These are the activations of a small neural network, seen along a few directions. Each row is one input.
In each table, some parts of the input vary, and every possible input appears once, in random order.
Descriptions start from the smaller parts, as in this example, which fits no table here: one of 4 places along a line, together with either a single point or one of 9 places along a line or (one of 3 separate values, together with one of 8 places around a ring).
Shared parts are said once, and a part with two or three values counts as separate values.

Other details of the inputs shift rows strongly along three fixed directions, in all tables alike. That doesn't count.

Rows:
r1: [ 18.8 -39.9   7.7  24.7  -4.0  26.1  15.6 -45.7  11.8  45.8 -11.3 -16.1]
r2: [ -6.4  16.9  30.1  33.6  33.0   1.6 -36.7  47.3   8.9 -15.1  27.8  18.2]
r3: [-23.4  13.6  34.9  71.5  26.3   5.5 -26.3  29.0   1.3  11.4  28.7  27.6]
r4: [ 14.6  18.0  33.1 -55.7  -3.0 -22.3 -30.4  17.0 -12.2 -19.7 -27.1   8.4]
r5: [-18.0  -7.7 -44.9  27.1 -47.0  -1.3   2.5  -6.7  -5.2 -32.7  44.3  -8.5]
r6: [ 13.0  13.4  -6.1 -47.7  28.6   6.5  24.2 -19.0 -11.7 -26.1 -39.8   5.8]
r7: [ 17.1 -32.9   5.0  27.2 -13.2  26.7   7.8 -51.3  12.8  49.5 -15.9  -5.0]
r8: [ -5.4  -7.1  -1.7  23.6 -25.2 -20.0  14.0 -38.2  -8.4  42.6  -5.8 -12.2]
r9: [-18.3 -23.0 -31.7  39.3 -22.3  -2.3  23.7 -12.0   3.1 -33.5  58.5   5.5]
r10: [ 16.8  -3.5 -19.3 -44.4   3.6   3.3  29.7 -10.3  -9.9  19.6 -34.8  -3.2]
r11: [ -1.0   7.7  42.3  33.8  24.5  -1.8 -30.7  46.2  -8.9 -24.6  31.8  31.6]
r12: [  3.9 -30.8  -2.6  20.8 -13.5 -16.5  23.6 -24.8  11.3  37.8  -9.7 -36.9]
r13: [-19.1  36.0   5.4 -36.4  47.2   8.6 -39.9  78.2  -1.9 -35.5  -6.7  22.7]
r14: [ 18.1  -0.5  39.8   5.6  32.9  -3.3   1.3  -0.4   6.2   1.1 -16.0  -0.1]
r15: [ 18.8   0.1  23.2 -39.7   9.4  30.5 -26.1  -7.6  18.8  16.4 -34.9 -10.0]
r16: [ -7.0  -6.4 -80.3 -61.0  -3.5  41.1 -16.3  17.0  -9.4 -56.0   3.2  21.9]
r17: [ 10.1 -13.3  63.7  42.6  -1.8 -20.0   0.1 -14.2  21.3  21.3  24.3  -6.5]
r18: [  3.1  -4.7   6.2  -5.1 -26.7 -16.3   9.7 -32.5 -17.1   5.2 -18.8   6.7]
r19: [ 15.3  -5.2  -6.3 -14.8 -23.0 -23.6   5.5 -26.1  -0.6  19.3  -8.5 -25.4]
r20: [ 21.6 -21.9  31.9  25.2   5.9  -7.4   6.7   7.0  10.5  55.7  -4.3 -12.0]
r21: [-32.8  -5.4 -68.0  21.0 -31.6   4.7   7.2   4.2   9.7  -9.7  31.4 -27.9]
r22: [ 16.5   1.0  -2.5  -1.8   6.3  11.7  27.3 -25.2  26.4  11.3 -22.4 -35.0]
r23: [-24.2  24.7   9.6   8.6  15.9   4.8 -37.7  63.4 -10.2  22.8   9.0  36.7]
r24: [  4.7   1.2  47.4  65.4  13.6  -4.1 -31.4  36.3   4.0  -7.9  48.0  22.5]
r25: [ -4.4  36.9  20.3 -61.0   1.4 -16.9 -29.2  16.2  -7.7   2.4 -30.4 -12.7]
r26: [  8.6  -3.6  -2.1  20.5   6.1   7.1  30.1 -32.6  11.9  28.2 -23.3 -10.8]
r27: [-12.4  14.8  42.8  55.1  15.6   1.8 -28.8  31.2 -12.5  -6.2  29.7  42.6]
r28: [-40.4  -6.1 -69.6  26.2 -27.3   0.5  10.2  -0.7  -7.2   0.4  21.3  -0.1]
r29: [ 16.3 -19.0   9.7  -9.6 -22.1 -20.0  11.9 -24.1 -10.0  -4.4 -10.5  -9.6]
r30: [-21.9 -13.5 -60.4  20.2 -31.5 -10.5   6.6   0.0 -13.0 -13.3  41.6  -9.0]
r31: [ -2.0 -15.6  53.3  46.5  -9.1 -22.0  -2.4  -8.2  -8.6  33.5   7.3  -5.3]
r32: [-21.2  -6.0 -59.7  33.6   3.4  19.2  27.0   4.1   1.4 -17.7  28.3  -3.7]
r33: [ 35.6  -0.9 -24.9 -65.1  -4.6  -0.4  17.0  -6.6   1.5   7.2 -36.4  -6.7]
r34: [ 31.2  -9.7  21.4 -39.1  10.5  20.8 -26.9  -6.0  15.3  16.8 -31.7  -1.8]
r35: [-15.2  12.4  17.0 -36.8  18.4 -14.2  -6.8  17.2  -8.5  20.4 -39.1  -9.6]
r36: [ 23.4  15.7 -29.1 -83.9  -3.7   9.4  16.1  -4.1   1.0  -2.7 -45.9 -11.5]
r37: [-39.6  32.2  15.7 -11.3  16.6 -16.0 -44.3  57.9 -24.6   1.1  10.7  17.8]
r38: [-10.8  21.0  48.3 -19.3  11.4 -12.0  -8.9  -1.0  -5.7  -3.2 -13.7  27.5]
r39: [  5.5  -4.8  24.9   5.2 -14.8  -7.3  23.7 -38.0  17.8  -2.9   8.2 -17.0]
r40: [-22.4  13.0 -89.0 -60.2 -17.0   0.2  -6.2  26.2  -8.6 -50.8   2.0  -1.6]
r41: [ 11.7  27.4  32.0 -31.1  31.9   6.2  -7.8   4.7   9.3 -16.6 -29.7  -2.8]
r42: [ -1.1   1.0 -43.5  19.5 -17.3  16.8  14.9  -6.2  -3.6 -55.8  40.8   9.2]
r43: [ 28.5 -20.4   4.4  32.2   2.8   0.9  29.6 -30.0  29.2  28.2  -5.4 -32.8]
r44: [ -5.8  -5.5 -43.4  21.6  -6.2  12.8  23.0  -4.6 -21.3 -49.2  35.6  23.8]
r45: [ -0.3   0.5  15.2 -26.8   3.0  -8.7  27.8 -27.2  -6.9 -14.3 -10.2   5.6]
Each input here is: one of 5 places along a line, together with either a single point or one of 8 places around a ring.
Changing only the place on the line of 5 turns r38 into r9. The same change can be made to r23. Which row results? -> r20
Changing only the place on the line of 5 turns r12 into r40. The same change can be made to r14. Which row results? -> r2
Which other rows does r8 become when the place on the line of 5 takes its other values? List them by row number. -> r19, r25, r30, r37
Which other rows does r42 become when the place on the line of 5 takes its other values? List them by row number. -> r11, r24, r27, r44

Rows:
r46: [-16.2   0.3 -63.5   4.4 -20.5   5.2  21.0 -13.7 -12.9 -47.3  27.3  17.1]
r47: [-27.8  31.7  88.4  51.3  31.3 -16.1 -71.9  76.1  -2.6   0.3  37.7  36.3]
r48: [-11.7 -26.2 -61.1  51.8 -13.8  22.3  16.1  -3.2  -2.0 -20.5  52.9  12.6]
r49: [  6.0  12.8   4.5 -75.8 -10.3 -11.3 -22.0   4.2 -13.5   6.8 -42.9  -4.0]
r50: [  9.4  24.9  15.1 -61.8  10.9 -19.0  -3.8  11.5  -7.8 -19.0 -35.7  -4.1]
r51: [ 12.2   8.1  32.6 -15.2   5.7   1.4  -5.9   0.1   0.1 -21.0  -9.0  15.8]
r52: [  6.9  14.4  15.6 -38.6  16.2   3.9   0.5  -0.6 -11.8 -20.0 -25.6  21.5]
r53: [ 32.2 -25.1  36.7  26.2  -7.7 -24.1  46.7 -57.4  11.0  60.3 -31.5 -40.1]
r54: [ 45.8 -40.3  43.9  60.0  -8.1   4.7  33.9 -63.1  34.9  66.0  -8.7 -40.8]
r55: [-39.5  16.6  67.1  78.0  41.9   5.8 -71.8  88.4  14.4  44.3  35.2  14.6]
r56: [-13.2  -0.6 -67.3 -14.2 -20.1   7.7  13.5   4.3   3.0 -30.7  20.3  -5.0]
r57: [-32.2 -19.5 -61.6  38.2 -39.7   1.5  -5.1   3.7 -11.1  16.6  41.4  -4.0]
r58: [ 13.4  19.7   1.9 -77.6  19.8   6.7 -13.3   8.6   2.0 -16.6 -50.2  -4.1]
r59: [ 25.3 -29.4  47.9  39.2  -8.4 -21.1  45.2 -70.2   6.9  57.0 -20.6 -33.6]
r60: [ -0.3 -14.1 -61.5   0.6 -15.1  19.3  10.3  -3.3  -0.6 -50.1  33.9  12.7]
r61: [ 13.9  18.8  -4.5 -58.5  25.8  18.0  -3.4   6.8  -2.8  -5.2 -42.0   7.5]
r62: [-24.0  -9.9 -36.3  43.2 -25.1  -3.1  12.4  -4.7  -6.9 -30.4  54.9   0.6]
r63: [ -0.2  17.8   2.3 -51.2  17.1  -1.9  -2.5  12.6  -0.4   9.6 -37.5  -3.0]
What do these inputs look like to the network? -> one of 2 separate values, together with either a single point or one of 8 places around a ring
Changing only the choice among 2 separate values turns r56 into r63. The same change can be made to r49. Which row results? -> r57
Which other rows does r61 become when the choice among 2 separate values takes its other values? List them by row number. -> r54

Rows:
r64: [-20.5  -2.8 -28.0  37.2   1.5   7.1  -8.4  35.1  -3.5 -26.7  49.2  17.6]
r65: [-16.7 -10.9 -37.0  42.4 -17.3   2.8   5.5   3.9  -8.2 -23.7  49.2  15.6]
r66: [ -4.2  -0.2  43.6  44.2   5.7  -6.8 -10.0  -2.2   3.2  12.8  12.7   4.5]
r67: [ -1.8 -21.0 -48.3  32.8 -16.8   6.6  27.0 -11.1   0.7   5.3  18.5 -12.9]
r68: [ -9.5  -7.3  53.5  52.0   5.7 -10.8 -19.3  14.9   0.7  49.0  10.8   3.6]
r69: [-32.4  23.6 -13.3  -7.6   8.4   6.8 -25.3  38.1  -9.8 -20.4  11.5  20.7]
r70: [-11.3  37.7  -5.2 -76.1  21.3   3.4 -18.1  26.6 -12.5 -28.0 -36.8  19.4]
r71: [ 32.3  -5.6 -15.4 -56.1  -0.7  21.9   8.3 -27.3  10.6  -4.4 -37.4  -8.7]
r72: [ 12.4   6.8   3.2 -44.6   6.9  -6.7  -4.1   1.1   2.7   9.6 -34.3 -16.8]
r73: [-11.2 -14.5 -48.5  32.4 -18.3   7.7  27.0 -22.9   6.5  -0.3  24.3  -9.3]
r74: [ 14.5  -7.0  18.2 -21.4  -7.0 -11.4   5.7 -23.5   4.8  29.1 -31.0 -22.4]
r75: [ -7.7  14.4 -51.2 -45.6   5.6  13.1  11.1   7.8  -8.6 -58.7  -2.8  12.8]
r76: [  2.9 -28.6  -3.6  59.1 -35.3  -7.6  19.5 -35.5   7.9  13.2  32.1 -16.5]
r77: [  2.8  19.6  29.4 -41.0  16.5  -7.4 -16.8  17.8 -12.0  11.3 -32.2  12.9]
r78: [-18.5  -0.6 -36.6  23.3  -2.7   6.5  -4.0  28.3  -7.4 -34.1  41.9  18.9]
r79: [-23.2   2.4 -33.5  24.0 -11.1   2.2 -10.1  22.2 -13.9 -36.7  42.4  27.0]
r80: [ 32.0  -6.0  22.9 -31.0  20.1  18.1  -3.0 -10.3   9.3  14.2 -40.1   2.8]
r81: [-14.3   9.3  37.2  23.9  13.0  -8.2 -39.7  42.9   7.9  28.5  12.0  -3.7]
r82: [  4.9 -19.4 -44.9  17.9 -25.9   4.2  27.7 -21.8   6.2 -16.6  29.2 -15.2]
r83: [ 19.3 -15.4  12.0  14.0  -0.2  -1.0  31.4 -40.3   9.6  10.3  -9.2 -16.9]
r84: [ 23.6  -0.7  22.0 -21.3   4.4  -5.1  23.6 -38.5   1.6   1.7 -31.3 -10.2]
r85: [ 19.3 -18.4 -34.2 -10.2 -31.7  -2.6  37.7 -49.7   1.5 -12.8  -0.4 -18.3]
r86: [ -7.7  -3.4  44.5  28.3  -0.7 -12.9 -24.6  11.4   7.4  41.8   3.6  -9.9]
r87: [-14.0  16.6  32.3  12.2  23.7  -1.1 -23.3  32.4   6.5  17.0  -3.2   5.6]
r88: [ -3.9   7.1  47.0   5.5  11.5  -7.4 -10.2  -3.2   2.3  32.2 -19.5  -1.3]
r89: [ 23.0   1.2   9.8 -48.3  -9.7 -10.2  12.9 -30.3  -3.1  -8.3 -33.5  -9.3]
r90: [-28.6  13.0  -2.3  24.6   8.1   0.9 -31.3  51.2  -9.9  -0.5  30.5  22.1]
r91: [  8.5  -2.4  50.4  25.5   3.4 -11.9 -12.9   4.8   9.1  24.0   8.5  -8.5]
r92: [  5.1   2.7  -3.0 -11.4  17.6  31.0 -11.8   7.3   9.1  -9.4  -8.1   8.3]
r93: [ -6.9  11.9  45.3  24.5  21.5  -3.0 -20.3  22.6   3.1   3.9   9.5   9.2]
r94: [-15.4  -2.5 -63.2 -15.6 -21.4   5.2   4.1   2.9  -5.2 -22.9  15.2  -5.6]
r95: [ -4.1  21.5 -31.3 -63.6   8.9   2.3  -6.6  19.1 -21.1 -54.0 -11.0  27.1]
r96: [  8.0  -9.4 -42.9 -18.1  -9.5   3.7  26.6 -18.3  -6.3  -3.5 -11.3  -8.5]
r97: [ 11.2 -17.0  23.3  42.8  -7.7  -5.0  21.7 -38.7   7.3  18.0   6.7 -12.5]
r98: [ 16.1 -10.1  -7.8  -3.4  -1.1   0.7  32.9 -36.3  12.8  20.1 -26.5 -22.6]
r99: [ 24.4 -17.7  12.2   7.5 -12.9  -8.1  23.6 -35.3  11.6  15.4  -5.3 -23.0]
r100: [ 19.0  -6.7  18.1  -2.5   4.5  -7.8  13.9 -16.9  -0.6   6.0 -10.8  -1.5]
r101: [-15.3  23.4   2.3 -20.0  18.4  -0.5 -29.4  48.2 -12.5  -7.7  -2.2  21.1]
r102: [-12.0  16.3  22.9 -36.0   3.3  -8.8 -30.9  23.3  -7.4   5.2 -20.9   4.5]
Changing only one part turns r82 into r64. The same change can be made to r81. Which row results? -> r96
What do these inputs look like to the network? -> one of 3 separate values, together with either a single point or (one of 2 separate values, together with one of 6 places along a line)
Which other rows does r74 become when the choice among 3 separate values takes its other values? List them by row number. -> r70, r90
Which other rows does r76 become when the choice among 2 separate values takes its other values? List them by row number. -> r102
Which other rows agree with r93 in the choice among 3 separate values? List them by row number. -> r66, r69, r70, r73, r75, r83, r84, r87, r88, r92, r97, r98
Which other rows does r67 become when the choice among 3 separate values takes its other values? List them by row number. -> r72, r98
